These are the activations of a small neural network, seen along a few directions. Each row is one input.
In each table, some parts of the input vary, and every possible input appears once, in random order.
Descriptions start from the smaller parts, as in this example, which fits no table here: line(6) and (point or ring(11) or (values(2) and ring(8))).
Shared parts are said once, and a part with two or three values counts as separate values.
In the rows, zero is written as 128.

Other details of the inputs shift rows strongly along two fixed directions, in all tables alike. That doesn't count.

Table:
row 1: [127 121  85 134 115 132 141 123 129 126 133  98 120 141 100 142]
row 2: [144 172 219 111 161 159 106 132 134  96 121 172 120  92 157 169]
row 3: [140  87  26 167 141  67 197 137 130  70 154 124 166 146  69 113]
row 4: [125 136  92 152 124 121 143 125 138 119 140  94 131 152 112 134]
row 5: [ 93 139 171 111  89 173  88  99 110 245 113  59  88 176 166 121]
row 6: [138 136 181 110 165 145 115 138 119  85 139 192 142  71 130 142]
row 7: [153 104  62 167 122  90 164 129 120 110 144 109 138 124  71 120]
row 8: [148 147 185  94 148 132 110 123 126 121 116 193 134  99 168 124]
row 9: [142 170 211  83 144 149 105 134 130  99 106 177 131 103 207 142]
row 10: [ 95 127  90 137 101 157 113 127 143 174 124  73 104 153  98 135]
row 11: [192 101  61 115 139  57 174 149 117  32 129 225 184  66 116 115]
row 12: [132 137 210  89 146 176 100 121  94 120 131 163 123  86 149 175]
row 13: [124 101  71 149 102  99 138 122 120 183 129 103 131 147 106  88]
row 14: [164 106  38 195 135  54 187 135 128  77 158 117 163 127  65 104]
row 15: [137 172 247  82 152 161  91 117 122 137 105 180 118 108 207 148]
row 16: [ 80 158 140 146 114 173 105 127 154 184 125  48  90 176 132 130]
row 17: [103 124 123 154 108 116 120 125 147 175 118  74 101 176 144  93]
row 18: [120 148 227  48 148 205  95 118 113 112 106 177 113 107 171 207]
row 19: [161 144 178  99 151 148 113 131 122  82 118 203 135  64 127 178]
row 20: [100 119 113 142 101 124 108 125 151 184 117  83 100 168 133  88]
row 21: [138 141 190 118 157 144 118 127 104  95 144 165 143  93 144 160]
row 22: [143 153 170  88 135 138 108 138 134 102 113 181 138  99 177 125]
row 23: [174 106  99 158 181  64 182 152 116  19 162 205 176  65  87 118]
row 24: [ 74 120 142 141 105 181  88 124 116 215 134  59  99 145 111 128]
row 25: [ 89 121 140 121  84 159  84 116 137 221 104  72  85 168 146 120]
row 26: [104  98  80 126 122 138 140 135 133 134 128 115 128 140  86 137]
row 27: [136 117  90 124  99 110 140 127 114 141 124 103 135 141 139 107]
row 28: [162 113 110 119 180  90 182 149 135  13 138 214 168  90 106 146]
row 29: [142  79  39 161  99  65 165 122 125 134 131  98 130 156  94  89]
row 30: [124 123  71 158  99  93 146 128 126 148 134  72 142 168 137  87]
row 31: [ 66 161 152 127 102 200  78 121 158 211 118  45  79 176 134 130]
row 32: [124 137 143 136 117 120 122 110 116 174 127 101 127 158 156 110]
row 33: [140 116  66 176 133  90 154 140 146 109 145 118 139 121  70  97]
row 34: [ 93 104  69 147 124 128 147 137 150 140 138  89 125 161  82 104]
row 35: [154 142 190  97 139 123 115 116 125  95 111 181 132 115 183 152]
Description of these inputs: ring(5) and (values(3) or line(4)).
The inputs of row 29 and row 17 match in every part but the ring(5) part. If row 7 is changed in the same way as row 29 into row 17, which row does it become?
Answer: row 2
Which other rows agree with row 11 in the ring(5) part? List them by row number.
Answer: row 10, row 13, row 19, row 24, row 25, row 26

Table:
row 36: [107 121  74 172  82  97 122 124 142 212 123  45 110 184 132  55]
row 37: [127 141 176  85 135 170 106 125 127 115 113 160 118 109 147 172]
row 38: [192 101  67 146 129  36 180 127 111  71 134 178 171 109 129  93]
row 39: [ 96 150 197  90 118 201  79 116 128 180 110 111  93 136 154 168]
row 40: [152 136 145 126 160 116 143 134 130  69 135 179 144  96 122 145]
row 41: [152 142 138 121 158 119 146 139 136  58 132 176 149 101 131 147]
row 42: [128 152 198 111 150 161 105 127 124 116 128 154 123 105 149 158]
row 43: [128 137 183  90 138 169 102 125 111 128 122 162 124  95 142 164]
row 44: [138 115  95 160 144  97 154 137 122 101 152 130 148 114  92 111]
row 45: [ 96 146 199  93 117 199  77 117 121 183 113 110  96 131 153 166]
row 46: [ 87 109  55 156  93 134 133 128 141 182 133  39 110 182  89 108]
row 47: [ 89 121  71 180 106 123 138 130 146 178 141  31 110 185  92  95]
row 48: [173  93  65 133 135  43 180 136 125  71 129 188 170 117 132  81]
What do these inputs look like to the network?
Answer: values(3) or (values(2) and line(5))
Change only the line(5) part in row 44. List by row number the other rows that result.
Answer: row 40, row 41, row 42, row 47

Table:
row 49: [185  90  65 114 112  59 162 130 124  79 109 188 147 104 123 112]
row 50: [153  87  85 144 152  91 170 138 108  66 154 168 158  90  74 131]
row 51: [123  93  65 114  88 106 138 127 115 151 119 111 139 151 135 105]
row 52: [ 87 158 151 136 120 156 106 134 152 176 121  73 106 163 158  98]
row 53: [ 97 151 157 117 125 179 103 125 144 152 121  96 105 147 130 163]
row 54: [ 95 143 158 116 128 180 109 124 136 152 121  95 105 152 132 163]
row 55: [140 137 199  89 158 168 108 131 109  94 126 192 133  72 139 180]
row 56: [129  93  70 116 101 105 137 115 118 175 118 127 131 144 114  98]
row 57: [158 121  70 143 148  96 168 142 145  49 142 166 152 102  82 139]
row 58: [137 131 107 167 122  89 148 125 119 149 142  94 134 150 131  92]
row 59: [108 109  89 146 129 127 152 127 133 123 140  91 124 159  91 133]
row 60: [120 118  85 157 118 130 129 133 129 143 143  98 125 122  79 118]
row 61: [ 90 146 161 141 118 148  94 131 149 181 122  80  99 164 160  99]
row 62: [173 170 216  93 154 132 116 118 108  79 121 189 147  92 197 161]
row 63: [159 158 222  99 155 127 107 119 123  90 113 203 134  90 191 150]
row 64: [116 111  88 156 121 127 131 134 125 144 143  98 128 125  78 122]
row 65: [107 158 188 129 128 153  97 123 141 175 120 107 110 150 164 113]
What do these inputs look like to the network?
Answer: values(3) or line(6) or (values(2) and line(4))
Change only the values(2) part in row 59. List by row number the other rows that result.
Answer: row 50

Table:
row 66: [108  93  45 147  80 144 122 134 120 193 130  69 113 126  49 119]
row 67: [164 130  94 130 159 130 155 156 140  25 140 184 153  63  67 172]
row 68: [120 101  14 112  84 106 151 123 143 153 114 110 142 170 112 105]
row 69: [ 73 184 248 116 157 214  89 120 116 183 137  85 106 152 177 159]
row 70: [117  95  89 182 104 100 131 122  85 195 164  58 141 144  97  79]
row 71: [110 128  95 176  99  88 138 134 156 145 119  52 115 193 155  86]
row 72: [151 163 120  66 153 139 145 138 165  31 103 206 155 117 156 174]
row 73: [117  89  66 172 127  88 165 124  89 179 160  86 151 146  89  75]
row 74: [125  93  76 158  76  71 131 122 123 185 113  74 120 176 153  68]
row 75: [142 125 153  94 170 150 137 137 148  33 123 199 124  94 105 205]
row 76: [ 97 191 231 127 124 224  59 116 127 177 129  71  86 120 154 184]
row 77: [195 107 102 137 138  84 145 126  86  67 145 202 164  40  87 143]
row 78: [147 155 152  83 154 123 138 155 149  32 116 197 149  97 182 129]
row 79: [171 113  59 162  86  58 158 100 118 170 119  90 126 169 124  87]
row 80: [104 137  89 215 147  83 143 150 182 143 153  90 121 151  81  48]
row 81: [ 80 107 211  65 121 199  88 104 102 195 109 124  97 149 163 163]
row 82: [156  92 143  71 141 136 128 124 114  76 114 227 126  74 108 190]
row 83: [ 88 184 250 131 140 207  72 122 112 176 146  74 108 139 177 159]
row 84: [156 147  74 182 111  74 168 113 152 131 129  65 122 187 120 103]
row 85: [ 56 147 236  82 146 227  87 115 134 166 114  93  87 174 167 181]
row 86: [173  99  84  87 129  72 157 146 117  57 119 218 170  80 154  93]
row 87: [167 136 187 121 171  99 109 135 137 103 120 240 141  56 139  95]
What do these inputs look like to the network?
Answer: values(2) and (point or line(4) or ring(6))
The inputs of row 74 and row 71 match in every part but the values(2) part. If row 81 is changed in the same way as row 74 into row 71, which row does it become?
Answer: row 85
Change only the values(2) part in row 78. List by row number the other rows that result.
Answer: row 86
Change only the ring(6) part in row 70. List by row number the other rows that result.
Answer: row 66, row 73, row 77, row 81, row 82

Table:
row 88: [144 158 197  85 174 136 132 134 139  65 112 193 137 130 198 160]
row 89: [149 114  46 177 160  81 168 135 134  56 159 164 171  92  48 140]
row 90: [ 61 116 126 167 122 132 132 133 120 213 151  34 119 198 131  88]
row 91: [119 170 180  73  92 169  73 119 149 184  88 139  90 135 200 134]
row 92: [ 67 121  83 135  86 140 119 130 165 200 104  54 107 205 140  76]
row 93: [147 170 179  90 156 182 107 142 136  64 141 181 147  81 123 186]
row 94: [103 118 111 192 102 103 140 111 104 193 160  35 122 180 116  82]
row 95: [184 147 197 109 138 119 107 123  90 117 115 196 147  68 172 141]
row 96: [ 79 131 104 166 121 175 130 123 141 211 139  41  89 164  73 112]
row 97: [143 102  76 139 113  88 126 135 116 144 138 142 135 104 121  72]
row 98: [175 171 208  94 154 126 122 103 128  62 116 177 128 112 196 160]
row 99: [172  47  21  99 120  76 200 115  78  65 138 177 173 115  75 162]
row 100: [ 96 133 220 110 127 191  65 120 150 155 106 133  79 127 143 184]
row 101: [147 180 203 100  94 153  79 110 136 184  84 116 101 137 198 150]
row 102: [157  86  64 152 161  72 180 147 137  61 143 172 141  94  38 111]
row 103: [110  88  89 132 133 101 143 141 126 125 137 135 156 123 116  70]
row 104: [122 127  72 156 123 134 154 157 127  77 144  86 134 111  89 148]
What do these inputs look like to the network?
Answer: point or line(6) or (values(2) and ring(5))
What sort of input is row 88?
Answer: values(2) and ring(5)
Change only the values(2) part in row 90. List by row number the other rows that result.
Answer: row 88

Table:
row 105: [135 141 168 112 131 134 118 120 115 132 125 138 130 127 165 134]
row 106: [147 140 142 109 132 120 130 129 131  97 115 159 134 121 157 137]
row 107: [137 134 152 100 119 134 110 123 125 142 111 154 125 116 158 127]
row 108: [ 89 129 148 133  86 157  90 110 121 236 119  47  93 173 152 107]
row 109: [118 130 149  97 138 157 117 131 136 114 120 152 123 117 131 154]
row 110: [131 116  66 187 127  71 157 139 143 127 145 100 141 147  99  67]
row 111: [ 77 126 145 135  96 180  89 116 122 229 128  42  89 163 120 132]
row 112: [133  90  33 161 118  89 162 137 132 121 143 115 143 127  63 101]
row 113: [130 101  34 168 121  90 170 139 140 100 145  98 141 144  69 112]
row 114: [141 127 138 100 132 119 129 130 131 105 113 172 135 118 154 127]
row 115: [144 136 146 120 150 135 139 128 122  83 134 158 138 107 120 162]
row 116: [150 141 151 119 138 117 134 122 120 103 124 155 137 122 153 138]
row 117: [142 130 146 119 151 134 137 131 114  87 138 161 143 100 122 156]
row 118: [118 152 173 132 152 154 112 137 140 117 134 138 121 110 129 138]
What do these inputs look like to the network?
Answer: values(2) and (point or ring(6))
The inputs of row 109 and row 114 match in every part but the values(2) part. If row 118 is changed in the same way as row 109 into row 114, which row does it become?
Answer: row 110
Change only the ring(6) part in row 116. List by row number the other rows that result.
Answer: row 105, row 106, row 107, row 108, row 114
